These are the activations of a small neural network, seen along a few directions. Each row is one input.
Each table varies a few parts of the input and shows all the possible inputs, shuffled.
Descriptions start from the smaller parts, as in this example, which fits no table here: one of 3 separate values, together with either a single point or one of 9 places around a ring or (one of 4 places along a line, together with one of 5 places around a ring).
Shared parts are said once, and a part with two or three values counts as separate values.
In the rows, 128 means zero.

Other details of the inputs shift rows strongly along two fixed directions, in all tables alike. That doesn't count.
To show where, the next rows are all for the same input, with only those details redrawn:
[134 118 144 110 153 103 132 139  91 113 117 125 136 123 133]
[124 127 161  85 142 109 139 114  93 130 106 101 186 122  99]
[115 120 180  78 149 110 150 118  86 137  95  94 207 115 100]
[173 141  69 147 131  98  87 124 122  89 156 154  38 153 129]
[169 167  85 107 101 110  86  70 139 119 144 116 109 160  62]
[153 146 113 107 123 107 107  97 118 119 132 118 125 145  89]
[124  94 156 125 179  97 147 177  71 102 112 140 121 108 177]
[163 162  95 103 105 110  93  75 133 121 138 113 119 157  64]

A family of inputs:
r1: [ 98 114 129 146 142 123 109 182 142 112 139 168 110  82 169]
r2: [117 146 173 117 125 131 177 121 100 171  60  94 211 115  96]
r3: [ 95 109 142 155 174 152 112 169 130 117 129 137 131 134 174]
r4: [118 115 123 152 113 113 146 180  95 142 102 126 108 133 166]
r5: [ 97 106 146 129 140 114 156 216  97 106 142 152 131  86 181]
r6: [ 64 168 175  64  94 166 146  67 120 176 167 153 175  86 112]
r7: [154 168  87 161 116 145  99  73 166 129 167 117 132 176  66]
r8: [123  99 161 102 135 126  97 157 107 145 128 106 128 119 149]
r9: [137 107 157 121 106 137 143  85 176 126 108 101 172 136 113]
r10: [146 144 108 104  87 125 133 114 176 135 144  94 125 161 111]
r11: [178 151  62 189 149 156 112 134 140 104 174 151  54 160 131]
r12: [105 137 132 119  98 115 157 118 112 154  82  91 158 136  76]
r13: [145  86 156 145 172 127 196 178 122 124 116 129 124 100 194]
r14: [ 61 123 186 121 173 178 164 141  75 144 163 169 118 114 222]
r15: [ 99 122 158 110 118 137 121 182 135 135 141 137 138  97 131]
r16: [121  97 128 133 145 105 172 171 142 100 125 120  87 127 167]
r17: [155 144  89 166  60 136  91  62 163 136 104 122 114 160  75]
r18: [ 80 133 174  97 149 149 170 128 108 134 105  72 225 138  80]
r19: [ 99 116 139 147 120 126 117 142 128 160  79 124 142 119 146]
r20: [174 160  79 158  89 137 127  90 137 162 115 118 108 145  77]
r21: [ 95 112 189 108 113 141 148 115 131 125 105 120 230  82  96]
r22: [154 145 108 108  79 140  96 107 208 148 151 103  90 171  96]
r23: [158 160 128 109 114 133 152  93 175 135 119  97 152 142  94]
r24: [111 104 147 147 120 129 126 187 111 156  95 130  98 128 164]
r25: [ 92 116 160 102 147 140 125 109  71 151 166 167  87  97 217]
r26: [126 101 118 124 146  98 125 151  91 104 130 116  95 118 146]
r27: [166 107  95 170 144  96  97 125 114 112 157 144  70 123 157]
r28: [133 137 116 151 118 112 129 129 143 120 158 154 133 101 108]
r29: [174 123 109 132 138 127 117 110 105 134 139 116 118 114 124]
r30: [127 160 105 125 110 154 113 121 140 127 155  98 145 175  95]
r31: [164 126  69 140 110 106  77 140 118 107 170 131  48 149 154]
r32: [ 88 109 160 109 157 170 137 123 130 137  97 113 229 136 113]
r33: [ 78 143 163 112 101 153 153  89  91 186 122 158 118 115 171]
r34: [131 106 144 132 160 106 179 173 138  99 117 142 102 132 171]
r35: [149 145  84 118 100 127  39  72 165 141 145 111 104 142  97]
r36: [110 133 139 127 148 110 160 181 114  94 132 167 124  97 134]
r37: [ 87 150 153  78 102 124 158 119 132 133 121  96 207  98  50]
r38: [164 143 121 120 139 120 113 109 112 124 126 113 127 121 119]
r39: [142 122 149 125 121 117 159  93 168 148 125  99 172 133 106]
r40: [119 112 134 165 154 102 169 188  85 120  84 158  93 125 169]
r41: [130 166 142 125 152 161 145 113 130 129 121 101 182 148  90]
r42: [ 94  95 173 141 176 156 134 212 105 123 132 128 126 133 185]
r43: [114 135 140 140 175 138 155 162 109 101 126 138 139 151 133]
r44: [164 136  69 201 102 104 111 119 139 136 131 154  57 149 128]
r45: [ 87 131 175  88 123 151 167  92 136 167 156 151 116 115 190]
r46: [134 127 131 141 143 134 159 164 114 121 141 151 137  78 133]
r47: [127 112  79 153 124 130  98 158 159  95 148 194  86 105 151]
r48: [132 116 115 102 105 142 123  87 198 142 110 115 164 145 102]
r49: [180 109  72 173 111 119  58  96 141  85 155 152  41 142 147]
r50: [160 101  61 148 129 121  60 116 144 105 145 162  60 138 153]
r51: [133 103  80 174 117 126 107 147 138 127  94 170  80 136 161]
r52: [119 173 157  91 116 139 154 112 137 138 118 113 212  93  64]
r53: [150 154 117  94 114 111 106  83 122 126 128 106 146 147  69]
r54: [116  86 151 183 173 152 134 166 112  84 125 149 122 131 188]
r55: [138 143 106 114  93 134  93  82 214 146 132 105 125 152 101]
What is each input in this table made of? -> one of 5 separate values, together with either a single point or one of 10 places around a ring
Changing only the choice among 5 separate values turns r43 into r36. The same change can be made to r18. Which row results? -> r37
List by row number the other rows that have the choice among 5 separate values in common with r33. -> r2, r4, r12, r17, r19, r20, r24, r40, r44, r51
Change only the place on the ring of 10 in r26. List by row number the other rows that result. -> r8, r27, r29, r31, r35, r38, r49, r50, r53
Change only the choice among 5 separate values in r33. List by row number the other rows that result. -> r6, r14, r25, r45

A family of inputs:
r56: [141  96 123 157 155 102 139 185 122 100 104 138 103 121 160]
r57: [156 142  89 143 128 124 101 109 133 116 150 151  74 140 132]
r58: [123 111 127 148 154 112 141 166  97  98 141 155  90 115 170]
r59: [126 141 117 122 110 139 119 117 164 129 141 135 125 132 114]
r60: [107 105 157 121 145 131 130 147 104 134 119 124 146 118 155]
r61: [152 166  99  97  83 128  91  55 158 146 138 110 141 143  56]
r62: [104 131 167  87 133 123 150 126 105 139 108 107 194 107 102]
r63: [167 144  80 147 116 120  97 112 138 118 162 146  58 139 132]
r64: [120 116 168 109 148 128 161 133 116 137  78  88 213 127 100]
r65: [ 99 122 166 115 122 142 146 126 116 157 104 115 180 112 126]
r66: [106 121 166  99 141 136 141 119 111 144 109 109 173 126 130]
r67: [141  94 119 170 155 105 143 177 118  92 113 138  99 128 165]
r68: [161 166 110 104  82 131 116  68 169 151 113  68 185 161  22]
r69: [123 114 125 149 157 118 129 175  94 103 140 155  93 113 168]
r70: [115 109 133 150 145 134 142 159 136 109 143 154 104 118 173]
r71: [117 112 129 155 148 129 143 162 114 123 124 161  85 121 186]
r72: [105 125 166 110 123 137 158 126 117 160 108 110 173 114 130]
r73: [112 123 170  98 134 134 137 113 103 151 109 105 200 105 111]
r74: [130 100 131 148 155 114 134 154 100 108 135 154  93 109 181]
r75: [165 173  57 143 105 126  86  95 150 107 169 150  54 163  93]
r76: [129 132 119 122 112 129 111 100 136 129 139 122 118 143 119]
r77: [190 157  30 178  94 119  65 108 177 101 154 135  46 176  83]
r78: [105 115 164  95 132 127 137 126 116 144 109 111 171 118 130]
r79: [155 170  87 121  98 126 102  92 144 126 160 122 101 150  78]
r80: [115 111 131 151 147 140 131 167 133 115 142 154 106 116 171]
r81: [117 111 128 145 133 122 138 160 121 127 121 156  93 115 174]
r82: [103 127 172 101 130 148 158 128 136 150 121 106 193 113 121]
r83: [125 104 134 141 152 121 132 166 107 118 137 142  87 122 187]
r84: [ 96 122 171 107 117 137 158 111 120 157 103 110 190 116 118]
r85: [136 178 105 106  86 157 105  58 186 147 147 111 153 159  54]
Changing only one part turns r60 into r83. The same change can be made to r69. Which row results? -> r79
What is each input in this table made of? -> one of 5 separate values, together with either a single point or one of 5 places along a line
Change only the choice among 5 separate values in r56. List by row number the other rows that result. -> r64, r67, r68, r77
Change only the choice among 5 separate values in r70. List by row number the other rows that result. -> r59, r80, r82, r85
Change only the place on the line of 5 in r75. List by row number the other rows that result. -> r57, r66, r71, r85
